These are the activations of a small neural network, seen along a few directions. Each row is one input.
Each table varies a few parts of the input and shows all the possible inputs, shuffled.
Descriptions start from the smaller parts, as in this example, which fits no table here: one of 3 separate values, together with either a single point or one of 11 places along a line or (one of 6 places along a line, together with one of 8 places around a ring).
Shared parts are said once, and a part with two or three values counts as separate values.

Table:
x1: -22 16 11 -26 26 -12 4 -11 22 32 3 -6 1 -6 -14
x2: -8 32 -28 19 5 6 -9 -9 53 2 -25 20 -9 18 4
x3: 5 -14 -23 -22 -11 4 20 0 -27 -21 -8 -19 8 -18 -36
x4: -24 -5 11 -11 35 -3 -10 4 -16 7 14 -27 12 -22 2
x5: 6 -32 18 24 -12 -25 -13 -6 -21 -12 7 -4 -17 -21 3
x6: -22 -16 -6 -4 -2 -12 23 -2 -8 -4 -1 -29 -4 -20 -1
x7: -6 -13 -5 -49 15 30 7 11 -45 -19 2 -5 30 -5 -10
x8: -29 7 10 -39 17 4 23 -7 14 20 10 1 12 17 7
x9: 11 -5 16 24 -7 -34 5 -5 22 13 0 10 -23 -7 -5
x10: 11 -30 20 21 -45 -4 12 6 -33 -6 15 -12 -4 -4 21
x11: -2 45 -12 7 36 18 -38 -6 52 9 -11 8 2 11 15
x12: 30 22 -1 51 -26 14 -15 9 30 0 -10 29 -10 36 30
x13: -23 1 -4 -11 -7 -30 30 -26 22 20 -13 3 -5 8 -21
x14: 29 24 -9 44 -7 0 -45 -4 46 -2 -5 28 -32 23 2
x15: 17 -1 6 28 -29 -18 25 9 4 28 15 14 -4 10 11
x16: 30 -21 3 6 -20 -10 -2 12 -36 -39 3 -6 -14 -25 -23
x17: -6 26 -11 -19 18 41 -23 -13 42 7 -17 21 2 33 28
x18: 29 -16 -2 19 -37 1 9 27 -61 -24 11 7 15 -2 -9
x19: 0 0 -4 -29 28 12 -9 5 -38 -13 -6 -14 23 -26 -25
x20: -26 -21 10 -34 20 18 5 5 -22 1 15 -21 16 0 20
Question: Describe the family of inputs behind these rows.
Answer: one of 4 places along a line, together with one of 5 places along a line
Question: A walk changes only the place on the line of 4. It starts at x7 and steps to x20. List the rest of the walk in order.
Answer: x8, x17
Question: Which other rows does x10 become when the place on the line of 4 takes its other values? List them by row number.
Answer: x12, x15, x18

Table:
x21: 4 16 1 18 -1 -6 -22 -9 40 6 -18 16 -11 9 9
x22: 9 -8 4 17 -28 -3 8 15 -22 -22 5 3 7 -10 -1
x23: -1 -31 11 -12 -6 -6 10 3 -33 -10 14 -18 8 -7 -13
x24: -1 -21 2 -10 0 -20 21 2 -37 -9 15 0 8 -14 -11
x25: 15 2 10 34 -26 -10 -10 5 8 3 8 11 -15 -5 12
x26: -27 -21 -7 -43 27 15 14 4 -34 1 2 -24 11 -16 -15
x27: 29 -17 -3 16 -17 -4 5 10 -28 -19 3 -7 9 2 3
x28: -22 -8 4 -46 24 6 14 8 -33 1 -7 -23 28 -21 -16
x29: 24 8 0 33 -27 -10 -5 6 1 5 6 4 -16 7 9
x30: -24 -15 -1 -39 27 10 7 -3 -37 3 13 -23 19 -13 -16
x31: 0 -16 1 -10 -8 -10 12 -4 -38 -10 16 -10 1 -21 -16
x32: 5 -19 9 -23 -9 -8 11 0 -41 -12 0 -5 10 -21 -2
x33: -15 30 -7 -17 26 25 -12 -13 50 19 -10 10 -4 26 2
x34: 22 -16 -1 37 -20 -7 -6 1 7 10 11 6 -20 13 8
x35: -29 -9 4 -47 21 14 14 5 -39 -4 1 -26 20 -16 -2
x36: -20 34 -8 -16 28 16 -3 -7 56 17 -17 15 -2 14 7
x37: -3 17 4 27 3 -6 -18 -14 36 4 1 17 -15 19 13
x38: -10 41 -2 -17 29 10 -3 -13 55 17 -22 6 3 10 5
x39: 5 13 -9 24 -1 6 -19 -12 34 9 -8 12 -15 25 1
x40: 20 -21 -8 19 -17 -4 6 14 -21 -17 6 2 5 -5 -6
x41: 2 16 -8 20 2 -8 -13 -8 37 4 -14 8 -19 20 15
x42: 28 -3 10 29 -25 -14 -9 8 7 7 -1 13 -3 8 7
x43: -26 39 1 -12 27 13 -2 -12 54 15 -10 11 -7 10 12
x44: 13 -10 -7 18 -27 0 2 14 -24 -18 8 4 -1 -14 -7
Question: The inputs of x34 and x25 match in every part but one. If x40 is changed in the same way as x34 into x25, which row does it become?
Answer: x22
Question: Describe the family of inputs behind these rows.
Answer: one of 4 separate values, together with one of 6 places along a line
Question: A walk changes only the place on the line of 6. It starts at x28 and steps to x32. List the rest of the walk in order.
Answer: x27, x42, x21, x38
Question: Which other rows does x26 become when the choice among 4 separate values takes its other values? List them by row number.
Answer: x28, x30, x35

Table:
x45: -18 34 -7 3 20 -16 -27 -19 34 7 -17 3 -14 -4 -11
x46: 5 -41 7 0 -18 -25 20 0 -40 10 11 9 -11 -20 -8
x47: -21 17 -8 -39 22 19 -28 14 -8 -11 -3 -24 10 -4 -14
x48: -24 3 14 12 7 -27 -3 -18 28 37 -3 6 -8 12 21
x49: 20 -7 9 23 -23 4 -15 10 -4 5 21 32 -2 26 20
x50: -16 22 15 1 21 -27 -13 -16 28 3 5 7 -26 -8 22
x51: 28 3 -17 30 -8 26 -12 12 19 -22 -13 9 2 25 -8
x52: -14 -18 8 -45 9 15 3 1 -12 14 21 -2 12 8 8
x53: 12 -9 -7 13 2 -14 32 9 -20 -22 -14 -8 10 -25 -22
x54: -22 2 8 -33 -3 24 27 7 -15 11 1 -4 22 27 -2
x55: -29 -7 8 -26 20 27 -10 19 -16 -1 20 -29 -3 -13 18
x56: 32 7 -4 28 -34 12 8 9 3 11 -2 14 17 24 23
x57: -25 19 -13 22 19 4 14 -16 47 6 -12 -4 -4 6 -12
x58: 23 -10 -16 -5 1 -6 4 -5 -31 -8 -12 -10 -15 -44 -36
x59: -24 -1 -15 -26 23 32 5 -5 5 -20 -2 -20 34 9 -11
x60: -8 15 3 3 -5 -12 29 -29 35 30 -8 17 4 12 -1
x61: 53 23 -21 5 -5 15 -30 10 8 -20 -11 -3 -17 0 12
x62: 25 -5 8 14 -12 0 -44 9 2 -20 13 24 -14 12 24
x63: 6 -23 3 7 -31 -26 35 -11 -30 5 -2 3 24 -11 -17
x64: -3 -22 25 13 -6 -25 4 18 -33 -16 6 -21 -21 -30 -5
Question: Describe the family of inputs behind these rows.
Answer: one of 4 separate values, together with one of 5 places around a ring
Question: The inputs of x61 and x45 match in every part but the choice among 4 separate values. If x62 is changed in the same way as x61 into x45, which row does it become?
Answer: x50
Question: Which other rows does x63 become when the choice among 4 separate values takes its other values? List them by row number.
Answer: x54, x56, x60
Question: Which other rows does x51 become when the choice among 4 separate values takes its other values? List them by row number.
Answer: x53, x57, x59

Table:
x65: 18 -29 -7 9 -24 -2 12 18 -53 -27 15 -12 13 -14 -20
x66: 1 24 -14 9 14 11 -19 -6 37 -6 -16 8 -10 5 -6
x67: -5 -11 4 -34 20 17 -8 12 -36 -15 9 -19 11 -20 -6
x68: -25 15 -1 -24 15 4 20 -13 22 21 -9 6 16 16 0
x69: -8 24 -1 6 13 -12 -7 -21 40 9 -17 8 -10 -2 -8
x70: 35 14 -1 42 -21 10 -26 8 22 -4 6 23 -22 21 21
x71: 4 24 -15 6 14 9 -21 -4 40 -6 -18 6 -9 5 -7
x72: 13 5 11 44 -23 -22 -5 -6 29 15 1 20 -24 13 25
x73: -31 8 7 -23 15 7 13 -11 23 30 -3 -3 7 19 21
x74: 31 12 -11 44 -26 -2 -15 5 27 -11 -5 26 -15 20 4
x75: 18 -30 -7 10 -28 -4 14 20 -55 -29 14 -12 13 -16 -19
x76: -26 -22 8 -31 22 -10 10 -3 -26 7 6 -20 2 -25 -4
x77: -16 -11 4 -32 17 -17 20 -7 -28 -6 -7 -16 12 -26 -23
x78: -18 -10 1 -30 13 -17 19 -7 -29 -6 -6 -15 12 -27 -21
x79: 37 11 0 41 -20 8 -28 7 19 -5 5 22 -19 22 20
x80: -11 17 -2 -28 16 37 -8 2 14 8 1 2 14 26 19
x81: -10 -12 -10 -28 17 9 3 6 -28 -20 1 -14 15 -20 -23
x82: -1 -39 13 7 -22 -19 19 6 -50 1 21 -17 -1 -20 -2
x83: 22 12 2 42 -25 -28 3 -4 30 6 -8 27 -15 14 3
x84: -17 17 8 8 17 -7 -13 -19 41 21 -10 0 -19 -3 12
x85: 32 12 -13 43 -29 -4 -12 7 27 -11 -4 25 -17 20 4
x86: 8 28 -2 1 20 20 -34 -3 33 0 -10 4 -13 7 11
x87: -14 17 -13 -22 13 27 7 2 22 3 -8 2 17 22 2
x88: 20 12 1 44 -30 -27 1 -6 26 4 -5 27 -15 13 4
x89: -22 16 -2 -26 14 3 22 -9 20 22 -12 4 17 15 3
x90: -27 -21 13 -29 21 -10 11 -5 -29 5 4 -21 4 -25 -5
x91: -6 23 -2 6 15 -14 -8 -19 39 10 -18 7 -10 -2 -8
x92: -31 8 7 -23 15 10 14 -13 26 29 -2 -1 6 19 20
x93: 6 -31 4 7 -26 -25 27 5 -54 -8 10 -8 11 -21 -21
x94: 12 5 9 45 -27 -22 -5 -6 28 14 3 20 -26 13 25
x95: 6 27 -2 3 16 19 -36 -4 31 -2 -8 5 -13 8 10
x96: 8 -33 3 6 -28 -26 29 9 -52 -7 10 -9 10 -22 -22
x97: 0 -41 13 8 -22 -19 20 7 -52 1 21 -18 1 -21 1
x98: 25 -33 7 6 -25 7 0 23 -60 -23 25 -14 9 -13 -6
x99: 23 -30 7 4 -22 8 2 24 -60 -21 24 -14 8 -14 -6
x100: -4 -10 4 -36 26 18 -9 11 -35 -14 10 -20 11 -18 -8
x101: -13 15 -15 -23 13 26 6 4 23 4 -9 4 18 23 2
x102: -9 16 1 -28 21 36 -8 2 14 8 1 0 15 26 16
x103: -16 15 5 7 18 -8 -12 -18 39 23 -10 2 -20 -2 12
x104: -9 -11 -12 -27 14 9 4 7 -27 -22 0 -14 15 -20 -20
Question: Describe the family of inputs behind these rows.
Answer: one of 2 separate values, together with one of 4 places along a line, together with one of 5 places along a line
Question: The inputs of x89 and x68 match in every part but the choice among 2 separate values. If x88 is changed in the same way as x89 into x68, which row does it become?
Answer: x83
Question: Which other rows does x87 become when the place on the line of 5 takes its other values? List them by row number.
Answer: x65, x66, x74, x81
Question: Which other rows does x78 become when the choice among 2 separate values takes its other values? List them by row number.
Answer: x77
Question: Which other rows does x86 become when the choice among 2 separate values takes its other values? List them by row number.
Answer: x95

Table:
x105: 13 -14 10 13 -25 -4 10 3 -13 2 11 1 5 11 10
x106: 2 7 5 -27 19 6 -2 4 -8 -7 -4 -6 8 -13 -11
x107: 9 29 -8 23 -6 2 -15 0 46 11 -8 27 -28 27 11
x108: 9 -8 -9 26 -11 -17 -4 1 -4 -12 -2 -1 -12 -16 -18
x109: -16 -11 0 -23 2 8 8 -5 -20 17 5 -7 15 8 4
x110: -14 -2 -1 -12 19 -7 0 -6 -4 -4 -7 -14 1 -24 -13
x111: 25 -4 -7 13 -7 -5 -11 9 -9 -14 1 10 0 -7 -9
x112: -17 28 -14 -6 20 14 -8 -13 49 15 -21 6 -1 18 17
x113: -8 2 4 -23 9 30 -6 5 -18 -10 10 -18 9 2 -2
x114: 6 -19 6 18 -17 -31 11 -6 -5 9 3 11 -4 -1 5
x115: -24 -7 10 -17 13 -15 25 -5 -1 10 -2 -5 6 -10 4
x116: 17 -2 3 15 -17 19 -7 13 -15 -18 14 -3 3 7 0
Question: Describe the family of inputs behind these rows.
Answer: one of 2 separate values, together with either a single point or one of 5 places around a ring
Question: The inputs of x106 and x111 match in every part but the choice among 2 separate values. If x115 is changed in the same way as x106 into x111, which row does it become?
Answer: x114
